A small network was trained on invented records. Each row is its activation on one of them, seen along a few directions.
Each row is followed by the record's values for the fields M, E, G, U, P.
A field that a record lacks is left out.
Other fields move the rows too, some of them a lot.
In the rows, zero is written as 500.
Strong random noise was added to every row along 2 fixed directions; ignore it. To show where, here is one row again and again, with new noise each time:
[598 580 374 477 595 499 382 445 676 385 519 470 628 523 815 638 409 287]
[526 549 406 464 580 466 405 445 644 394 508 456 608 492 736 614 427 374]
[361 414 603 252 916 196 620 683 589 393 425 222 502 413 539 530 441 665]
[495 547 398 489 510 485 389 403 626 402 512 485 609 481 704 609 440 397]

[520 521 492 665 299 667 497 413 444 552 511 665 467 509 383 458 483 516]	<G:g1 U:u2 P:p2>
[801 592 484 471 634 446 473 592 535 489 518 427 508 562 751 498 507 152]	<M:m1 E:e1 U:u1 P:p2>
[589 497 623 484 567 358 543 533 427 503 458 427 450 416 427 408 556 462]	<M:m1 E:e1 U:u2 P:p2>
[550 428 683 372 916 366 753 818 494 511 419 334 382 509 389 416 432 634]	<G:g1 U:u2 P:p2>
[556 475 589 520 643 515 668 627 483 464 453 487 455 481 398 446 398 548]	<G:g2 U:u2 P:p2>
[295 420 661 577 217 329 532 349 272 524 450 525 422 261  96 328 625 736]	<M:m2 E:e1 U:u2 P:p2>
[420 471 568 416 542 291 458 488 472 499 471 397 482 396 441 463 613 565]	<M:m2 E:e2 U:u2 P:p1>
[924 620 519 474 784 431 487 647 584 458 493 407 527 568 800 511 459  88]	<M:m1 E:e2 U:u2 P:p2>
[539 481 647 486 529 324 563 529 389 501 458 433 434 376 345 378 564 517]	<M:m1 E:e1 U:u2 P:p2>
[510 487 623 514 466 336 570 488 403 459 450 451 459 349 346 392 538 522]	<M:m2 E:e1 U:u2 P:p2>
[575 572 461 688 122 562 341 237 401 529 520 657 534 421 456 443 598 349]	<M:m2 E:e2 U:u2 P:p2>
[720 533 602 421 752 327 556 641 509 468 464 363 481 470 589 447 508 320]	<M:m1 E:e1 U:u2 P:p2>
[789 546 619 405 839 294 594 685 535 437 450 333 472 464 628 447 475 267]	<M:m1 E:e1 U:u2 P:p2>
[609 566 430 695 282 739 433 386 491 539 539 704 517 554 497 495 467 389]	<G:g1 U:u2 P:p2>
[213 412 474 457 545 523 535 487 558 471 478 494 514 482 405 562 415 792]	<G:g1 U:u2 P:p1>
[605 510 600 477 565 350 524 540 440 499 466 430 466 423 461 424 550 424]	<M:m2 E:e1 U:u2 P:p2>
[683 579 504 607 349 487 414 391 446 494 507 560 524 447 530 445 559 270]	<M:m2 E:e2 U:u2 P:p2>
[505 476 475 469 598 650 599 647 513 551 517 518 477 650 490 514 468 562]	<G:g2 U:u1 P:p2>
[507 486 606 504 425 349 478 464 377 563 472 473 435 405 356 383 640 528]	<M:m1 E:e2 U:u2 P:p2>
[826 622 471 587 484 514 409 451 524 471 513 540 543 513 692 500 507 130]	<M:m2 E:e2 U:u2 P:p2>
[613 521 540 473 525 410 514 544 438 531 495 441 456 502 546 448 563 378]	<M:m2 E:e2 U:u1 P:p2>
[348 465 502 410 565 344 493 437 574 388 463 405 553 384 521 545 470 595]	<M:m2 E:e1 U:u2 P:p1>
[481 492 541 651 328 613 573 442 421 497 486 629 465 441 298 432 450 576]	<G:g2 U:u2 P:p2>
[308 460 492 464 463 380 482 399 531 404 470 455 554 361 458 530 471 629]	<M:m1 E:e1 U:u2 P:p1>
[760 598 442 672 465 714 519 486 557 450 516 642 534 560 610 514 364 245]	<G:g2 U:u2 P:p2>
[694 600 391 696 314 765 412 400 530 534 545 704 533 594 598 528 453 291]	<G:g1 U:u2 P:p2>
[707 547 509 573 621 609 598 586 562 438 481 539 513 540 569 508 360 340]	<G:g2 U:u2 P:p2>
[571 498 551 579 513 587 564 554 472 542 489 566 451 530 409 459 463 514]	<G:g1 U:u2 P:p2>
[858 625 466 557 554 518 408 484 561 479 510 517 553 543 753 525 494 104]	<M:m2 E:e2 U:u2 P:p2>
[599 544 528 604 328 481 473 382 431 475 486 565 507 401 440 436 533 379]	<M:m2 E:e1 U:u2 P:p2>
[470 475 637 547 351 357 533 424 339 522 456 501 435 338 256 353 612 569]	<M:m2 E:e1 U:u2 P:p2>
[536 455 641 475 707 442 710 680 466 472 438 435 417 463 352 418 417 598]	<G:g2 U:u2 P:p2>
[583 534 555 584 366 436 486 405 418 472 479 533 496 384 422 424 539 407]	<M:m2 E:e1 U:u2 P:p2>
[642 558 558 662 263 425 449 354 385 486 492 573 479 357 439 390 537 304]	<M:m2 E:e2 U:u2 P:p2>
[100 396 461 379 388 419 490 413 493 474 497 441 536 434 377 544 563 841]	<M:m2 E:e1 U:u1 P:p1>
[567 489 573 420 591 346 536 600 418 550 485 380 439 497 517 431 581 441]	<M:m2 E:e2 U:u1 P:p2>
[434 477 530 487 509 425 501 428 513 445 465 459 529 424 495 504 460 547]	<M:m1 E:e2 U:u2 P:p2>
[717 541 529 522 726 557 613 645 566 444 484 488 494 555 591 505 364 342]	<G:g2 U:u2 P:p2>

Which values does each new row have?
[509 520 483 541 431 464 419 385 514 461 500 510 548 447 557 520 477 433]	<M:m1 E:e2 U:u2 P:p2>
[389 469 436 521 400 709 524 520 474 578 541 597 486 631 419 518 513 647]	<G:g2 U:u1 P:p2>
[143 393 485 472 492 537 609 463 560 404 467 516 524 418 328 561 360 867]	<G:g2 U:u2 P:p1>
[661 588 372 419 745 470 440 506 747 323 504 415 646 533 899 662 351 230]	<M:m2 E:e1 U:u2 P:p1>
[835 610 454 481 634 481 461 568 569 471 521 435 531 584 818 526 486  97]	<M:m2 E:e1 U:u1 P:p2>
[370 415 544 387 641 548 605 689 449 624 502 442 414 638 371 467 564 749]	<G:g1 U:u1 P:p2>
[676 583 406 535 396 615 360 464 504 560 575 585 545 612 644 541 578 289]	<M:m1 E:e1 U:u1 P:p2>
[358 495 370 558 455 676 486 412 636 402 511 595 592 517 555 629 330 586]	<G:g2 U:u2 P:p1>
[594 484 654 401 732 274 617 630 461 456 433 331 455 411 465 422 516 471]	<M:m2 E:e2 U:u2 P:p2>
[510 486 464 459 567 636 510 626 486 622 535 517 464 687 510 513 547 559]	<G:g1 U:u1 P:p2>
[ 74 406 414 566 249 646 463 306 517 489 506 633 542 447 303 568 441 887]	<G:g1 U:u2 P:p1>
[341 454 470 584 421 639 578 431 527 424 483 588 540 471 396 534 335 668]	<G:g2 U:u2 P:p2>
[192 431 419 531 386 610 470 377 564 479 497 570 541 480 423 586 417 772]	<G:g1 U:u2 P:p1>
[782 549 546 484 829 522 638 717 589 436 473 439 485 571 636 499 360 298]	<G:g2 U:u2 P:p2>
[434 510 451 578 172 596 341 344 395 614 569 644 500 523 389 485 660 540]	<M:m1 E:e1 U:u1 P:p2>
[427 486 509 504 294 485 437 433 366 597 524 527 474 491 370 425 675 566]	<M:m1 E:e1 U:u1 P:p2>
[720 549 501 514 694 571 538 622 575 503 498 495 495 592 639 515 419 328]	<G:g1 U:u2 P:p2>
[354 500 353 560 410 687 431 375 631 457 518 611 587 542 582 631 382 584]	<G:g1 U:u2 P:p1>
[541 508 532 506 406 434 461 494 398 573 521 495 441 489 466 422 603 448]	<M:m1 E:e1 U:u1 P:p2>
